A small network was shown many inputs. Here are its activations along a few directions, one row for each input.
In each table, some parts of the input vary, and every possible input appears once, in random order.
A made-up example of a description, with smaller parts first: one of 4 places along a line, together with either a single point or one of 9 places along a line or (one of 2 separate values, together with one of 5 places around a ring).
Shared parts are said once, and a part with two or three values counts as separate values.

A family of inputs:
row 1: [  4 -23  24 -58 -32  14 -30  -5  29 -33  50   3  16]
row 2: [-25  40  33 -21 -10  -5  23  20 -15  54  -5  10 -17]
row 3: [ 17   1 -43  66  60 -34  15 -47   8 -38   6 -46 -44]
row 4: [ 19 -26  -5   8 -11  17 -44  -1  -1  -6   0  20  90]
row 5: [-11  32  -2   1  -4   8  -1  21 -30  67 -63  15  16]
row 6: [-23 -24 -36  52  41 -34  35  -3  12 -54 -26  -9 -64]
row 7: [ 33 -23 -54  63  14 -10  13 -25   5 -51  12 -23 -67]
row 8: [-18  36  15  -9  -5   4  24  21 -25  60 -32   4  10]
row 9: [-30  44  25 -57 -16  -3  20  20  -6  40   4   7 -45]
row 10: [ 24 -34  11 -22 -15  29 -30  -1   4 -18  11  11  61]
row 11: [ 11 -24  32 -23 -22  13 -26  -1  18 -22  44   9  44]
- Describe the family of inputs behind these rows. => either one of 3 separate values or (one of 2 separate values, together with one of 4 places along a line)
- Start at row 9 and move only the place on the line of 4, one step at a time. The first step leads to row 2. Which rows follow, in order? => row 8, row 5
- Change only the choice among 2 separate values in row 9. List by row number the other rows that result. => row 1

A family of inputs:
row 12: [-47  19  41 -67 -25  -2  22  34   3  17   8  22 -34]
row 13: [-15  27   1  -8 -16 -13  37   9   2   6  26  -7 -79]
row 14: [-12  12 -25  45  53 -25  31  -7 -14   2 -42 -12 -33]
row 15: [-10 -32  41 -34 -23  13 -14  17  19 -26  32  20  55]
row 16: [-11 -22  15 -29 -23  10 -26  19  10 -14   9  30  52]
row 17: [-10 -20   7 -29 -19  18 -15  23  -1  -1 -17  26  46]
row 18: [ 19 -26   1  25 -16   2   0 -11  15 -37  49 -10  10]
row 19: [-26  15  -5  -8  23 -30  34  -8  20 -24   8 -22 -96]
row 20: [  4 -12 -29  41  41 -13   9 -11  -5 -20 -38  -6 -33]
row 21: [ 11   3 -22  44  -6   2   6   5 -12  14 -27  -1 -15]
row 22: [ 28  -5  31 -28 -11  17 -25 -19  10  -5  53 -10  42]
row 23: [ 26   9  -1 -21 -10  21 -29 -13  -5  22   0  -8  34]
row 24: [ 20 -12 -32  31 -10   7  -1  -3  -5 -13   0  -4   0]
row 25: [-35  16  20 -13   1   1  18  34 -23  47 -45  28  29]
row 26: [ -5  27 -18  48   6 -10  28   9 -22  36 -31  -7 -15]
row 27: [  7 -28 -30  30  24 -18 -15 -26  23 -55   9 -15  -9]
row 28: [  9 -24 -37  31  29 -10  -5 -21  12 -43 -18 -19 -16]
row 29: [  5  43  11  -6  14   5   7  -1 -32  67 -25  -1  17]
row 30: [ 10 -40  -5  23  27 -15   1 -28  27 -68  35 -20  -7]
row 31: [-20  -5  17 -16 -15  12  -7  30  -9  27 -44  29  30]
row 32: [ 16 -14 -24  32 -19  -2 -15  -9  10 -23  23  -5   9]
row 33: [ -7  46  31 -61 -12   1  11   0  -6  38  29  -7 -46]
row 34: [ 21  20   7 -10   2  17 -14  -4 -22  44 -20   5  17]
row 35: [ 25   6   6 -21 -14  14 -40 -18   6   9  27  -4  41]
- The inputs of row 29 and row 14 match in every part but one. If row 22 is changed in the same way as row 29 into row 14, which row does it become? => row 30
- Describe the family of inputs behind these rows. => one of 4 places along a line, together with either a single point or one of 5 places along a line

A family of inputs:
row 36: [ 12  -7 -11  13   7 -10   8 -21  14 -33  34 -22 -35]
row 37: [-17  -6  13 -15 -11  -6  12  10  12 -16  15   4 -24]
row 38: [ -5 -11  -9  15   7   3   3  11 -10   2 -31  11  17]
row 39: [-10 -10   1   5   5  -1   4   9   0  -4 -19   7   5]
row 40: [  0   1  -1   0  -2   9  -6   9 -12  19 -20  10  38]
row 41: [  0  11  30 -49 -28  15 -11   7   4  15  30   5  13]
row 42: [-12   5  20 -35 -16   2   3   8   8   0  24   2   0]
row 43: [ 24 -10 -32  46  22  -2  -2 -18  -6 -14 -11 -13   4]
row 44: [ 11   7   9 -10 -17  20 -20   8 -15  37 -14  15  50]
row 45: [ -5   2   9 -10  -5   5  -6   7  -3  13  -9   6  27]
row 46: [ 15  -8 -15  25  16 -10   2 -21   8 -27  20 -17 -22]
row 47: [ -1  -8 -10   9   9 -10   1  -7   9 -23   8  -4 -20]
row 48: [  7   7  19 -25 -17  17 -19   5  -7  28  -3   9  40]
row 49: [  3  11  27 -32 -23  13 -17   6  -1  23  17  11  24]
row 50: [ -9   4  17 -23  -8   2  -3   7   3   6  10   7  12]
row 51: [-14  -8   9  -7   2  -5   7   9   6 -12   0   8 -10]
row 52: [ -5  -7  -6  -4   0 -10   7  -7  15 -29  23  -9 -33]
row 53: [ 19 -10 -22  36  19  -6  -1 -21   3 -20   1 -18  -8]
row 54: [-24  58  -5   5  17 -18  44  11 -26  60 -43  -9 -76]
row 55: [  7  -9 -27  36  11  -4  -3  -3  -5  -8 -22   0   4]
row 56: [  2 -10 -17  21  12  -7  -2  -7   4 -16 -10  -5  -6]
- Describe the family of inputs behind these rows. => either a single point or (one of 4 places along a line, together with one of 5 places along a line)
- Change only the place on the line of 4 in row 44. List by row number the other rows that result. => row 41, row 48, row 49

A family of inputs:
row 57: [-11  -8  -1  -8  24 -17  11 -13  19 -36   9 -15 -46]
row 58: [ 12  -1 -13  14 -13  22   5  21 -30  31 -32  20  29]
row 59: [ -7  19   3  -8 -19   5  37  22 -20  27  -2   9 -51]
row 60: [ 41 -28 -34  53   9   2 -26 -31   8 -37  16 -17  25]
row 61: [  0  33  -1   2  12   5 -13  -1 -22  60 -49  -2  37]
row 62: [-16  54  17 -18   9 -12  17   2 -14  56 -18  -9 -44]
row 63: [ 28 -37 -12  33  12  14  -4  -8  -6 -25  -5   2  29]
row 64: [-23 -20  -4  13   8  -8 -14  13   6 -12 -32  19  42]
row 65: [  1   0 -26  10  23 -29  -8 -36  30 -48  33 -32 -48]
row 66: [ 17 -13  61 -79 -66  40 -25  15  11   2  83  20  63]
row 67: [-42   0  11 -11   1 -22  22  16  17 -17  -3   3 -37]
- Describe the family of inputs behind these rows. => either a single point or (one of 2 separate values, together with one of 5 places along a line)
- Change only the choice among 2 separate values in row 62. List by row number the other rows that result. => row 61
